Here are a small network's activations along a few directions, averaged over the inputs that share one value of a field.
Related values have similar rows: they may be neighbours, one step apart, or belong to one group.
(in the rows, 500 means zero)
Strong random noise was added to every row along 2 fixed directions; ignore it. To show where, here is one row again and again, with new noise each time:
657  617  617  435  585  732  315  622  681  319  351  293  446  548
565  602  612  481  574  749  329  511  571  358  345  302  448  473
379  475  527  675  397  557  574  286  368  599  551  355  446  333
522  530  559  570  465  605  481  459  533  485  488  329  446  446


Values of SAS:
gito: 413  313  486  535  671  296  629  575  626  573  561  572  549  601
ziri: 612  626  550  512  478  591  501  645  687  411  462  330  509  523
ranim: 340  440  469  679  426  251  878  392  473  769  629  617  577  428
nur: 474  582  516  537  585  612  539  441  122  509  399  526  536  325
sevu: 452  687  469  398  341  706  350  420  496  331  527  602  555  476
devi: 472  262  396  449  316  322  584  467  643  623  690  680  519  630
lasob: 698  664  572  345  767  589  186  712  474  373  201  527  487  630
naven: 540  429  355  397  667  296  471  688  428  608  452  602  473  616
gaf: 721  556  525  504  538  611  320  685  387  373  375  335  485  505
dedaz: 419  505  528  502  498  516  532  510  569  483  415  432  539  460
ked: 554  361  436  288  492  227  503  544  726  531  747  759  502  746
zul: 306  492  484  504  411  601  515  192  339  396  540  685  486  348
A value of SAS combines one of 4 hidden first parts with one of 3 second parts; all combinations occur once.
Changing only the second part turns devi into lasob. ked has the same second part as devi; what does that change turn ked into?
Answer: naven
Changing only the second part turns sevu into gaf. zul has the same second part as sevu; what does that change turn zul into?
Answer: nur

Values of FUT:
nosef: 455  494  378  492  430  539  594  289  540  632  636  663  543  498
momon: 336  314  418  577  544  309  680  299  296  722  609  545  517  426
gaz: 399  500  553  641  373  542  612  474  319  536  360  428  514  380
moro: 595  587  501  478  730  511  464  657  425  466  352  422  525  470
kibuv: 376  498  513  344  659  522  327  478  423  425  397  656  479  570
gomi: 552  586  589  590  396  653  545  515  592  425  443  258  507  410
segi: 428  430  510  373  742  580  282  483  407  457  423  574  560  513
menib: 757  475  569  570  573  462  556  716  668  528  535  409  487  546
vava: 485  531  536  479  345  555  452  479  624  381  542  444  418  566
gufe: 238  433  550  674  232  680  558  125  317  564  530  492  476  303
gevad: 748  670  505  511  446  608  490  719  757  419  463  311  498  537
bigov: 345  402  524  691  488  383  685  346  183  680  509  426  535  311
kuli: 281  525  462  542  327  477  505  278  254  534  681  560  483  358
tubi: 561  483  510  424  722  567  315  640  423  480  292  450  390  524
mubo: 203  454  475  539  498  397  530  138  272  565  517  743  629  380
peret: 465  482  362  473  390  339  538  419  565  527  677  701  449  574
The values of FUT form a line.
Which values are neighbours of moro? Give them in the order they are listed.
Answer: bigov, tubi
Which values are neighbours of vava? Give them in the order they are listed.
Answer: gufe, kuli
Which values are neighbours of segi? Give them in the order they are listed.
Answer: momon, kibuv
Which values are neighbours of gevad? Give them in the order they are listed.
Answer: gaz, gomi
